Each row has a name. After each piece below comes the name of the row it's from, unless a question asks for something else. Each question is about the rows just above it. Places in a row count from 1.

Columns, left to right: R U Q M C G J V B
[ -9  52 -16   6 -15   7 -18   8 -13]  Q173
[  6 -27  34 -18  13  11  16  26 -28]  Q513
[ 25  40 -35  19 -32   8  13  29 -23]  Q945
[ 37  34   0  -3   1 -21 -38 -19  18]  Q544
Which entry of Q513 is missing from [ 11  34  16  13   6  26 -27 -18]?
[-28]
Which column holds [-16  34] top down?
Q
Q544 without one entry, shuffled: [ 18  34  37 -38  -3   1 -19 -21]. Gone:
[0]
Shuffled Q544 with one entry gone: [ 18   1  37   0 -21  -3 -38  34], missing
[-19]
[  6 -18  19] is in which column, read top down?
M

Columns, left to right: E S P D Y W
[-15  50 -28  23 -27   9] : Q835
[-15  50 -21  51 -15   6] : Q754
[-21 -35  21  15 -15   7] : Q540
[ 23  50 -15 -21 -35  22] : Q468
Shuffled Q835 with one entry gone: [ 23  50 -28   9 -15], missing
[-27]
Where does [-15  50 -28  23] start? Give its row and place.
Q835, 1
Which entry of Q754 is missing from [ 50   6 -15  51 -15]?
[-21]
Row and place where [-21 -35  22] starts:
Q468, 4
[-28 -21] is in which column, read top down?
P
Q754 without one entry, shuffled: [ 51 -15 -21   6 -15]. Gone:
[50]
[ 15 -21] is in which column, read top down?
D

Columns, left to right: Z X H K L
[ 11 -24  21  28  13] : Q262
[-43 -15  46 -28  19] : Q721
[ 28   3 -11 -25  38] : Q343
[-17  35 -18  20  13] : Q783
[ 20 -17   6  15  -2] : Q557
[ 29 -17  -9 -27 -10] : Q283
[  9 -29 -32   7  27] : Q546
[ -5 -22   7  20  -6] : Q23
[-29 -16  -5  21  27] : Q978
Which column holds this, read top down? [-10  27]
L
Q783 without one entry, shuffled: [ 13 -17  20  35]. Gone:
[-18]
Which column holds [-25  20  15 -27   7  20  21] top down?
K
Q283 without one entry, shuffled: [-17  29  -9 -27]. Gone:
[-10]

Columns, left to right: Sibo vimon dipug Fotel noram fatuk Kapib
[-29  49 -17   9 -12  17 -12] = Q263
[ 27  11  -4 -10  17  14 -35] = Q605
[  0  26 -34  44 -10  44  -5] = Q348
[ 10 -38 -20 -17 -12   6  -3] = Q436
[  8 -15  20  17  34 -47  35] = Q198
[-32  39 -31   2 -17  -6 -17] = Q647
[-41  -7   8 -17  20  17  19] = Q632
Which entry of Q263 is missing from [  9 -12 -17 -29 -12  17]?
[49]
Where does [-12   6  -3] start? Give its row and place.
Q436, 5
Row and place where [-12  17 -12] starts:
Q263, 5
Which column holds this, read top down? [10  8]
Sibo
Where does [  8 -17  20  17] start? Give its row and place.
Q632, 3

Columns, left to right: mutoz Sezit Lofos Mul mut pid Napif Vop Teka
[-24  -1 -32  -4 -17  10 -24 -17   3] : Q808
[-38  23  30 -34 -33  -5  -4 -25 -20] : Q128
[ 23  30 -17   9   6  22   6  45   6] : Q919
[ 12   4   5 -26  17   7   4  27 -27] : Q971
[-14  25  15  21   6  26  21  -9  22] : Q225
[ 10   7 -29 -28 -11  -5 -11   7 -19] : Q140
Q128 without one entry, shuffled: [ -4  23 -38  30 -20 -33 -25  -5]. Gone:
[-34]
[  6 -27  22 -19] is in which column, read top down?
Teka

Columns, left to right: T A F N
[ 8 14 27 16]  Q332
[-6 -1  6 -7]  Q488
[-22  20 -10 -19]  Q834
[30  4 12 29]  Q400
[ 8 28 14  0]  Q483
[  0 -47  -5 -21]  Q935
[ 1 -8 -9 -8]  Q899
Shuffled Q483 with one entry gone: [ 0  8 14], missing
[28]
Shuffled Q483 with one entry gone: [28  8  0], missing
[14]
Which column holds [  0 -21] top down?
N
Which entry of Q488 is missing from [-1  6 -6]?
[-7]
Which column holds [ 27   6 -10  12  14  -5] top down?
F

Columns, left to right: keze Fepu Rugut gov nukem sivi
[ 28 -34   1  29  30  34] : Q867
[ 28 -34   1  38  35  37] : Q698
[ 31 -37   0  38  33  37] : Q450
[1 1] is in which column, read top down?
Rugut
The row with [ 28 -34   1  38  35  37] is
Q698
[34 37] is in which column, read top down?
sivi

Columns, left to right: lokal vegeg bam gup mabi zun vamur Lir Nidu moz
[-14   5   0   9   3   1   2  -2   2   3]  Q196
[ 4 -4 -3  0 -1 -4 -2 -1  4  3]  Q870
[ 1  0 -2 -1 -3  2  2  3  2 -5]  Q682
[ -1  -3   2   0   7   4 -11  23 -12   2]  Q545
[  5   3  10  -7  23   4   7 -11 -12 -24]  Q20
[ 4 -4 -3  0 -1 -4  7 -1  4  3]  Q547
Which column holds this, read top down? [ 3  3 -5  2]
moz
[ -1  -3   2   0   7   4 -11  23 -12] begins in row and place
Q545, 1
[ 23   4   7 -11 -12] begins in row and place
Q20, 5

Columns, left to right: kino Ven ruf fabu sof fetuv
[-37   0 -17 -16 -37  -3] -> Q811
[-37 -41 -16   7  -5  10] -> Q860
[ 23   3   9  -6 -11  -2] -> Q466
[23  3  9 -6 -5 10] -> Q816
[  0 -41] is in which column, read top down?
Ven
[-37 -37] is in which column, read top down?
kino
Which column holds [ -5 -11  -5] top down?
sof
Which column holds this, read top down? [-3 10]
fetuv
Which entry of Q816 is missing from [ 3 10 23 -6  9]?
[-5]

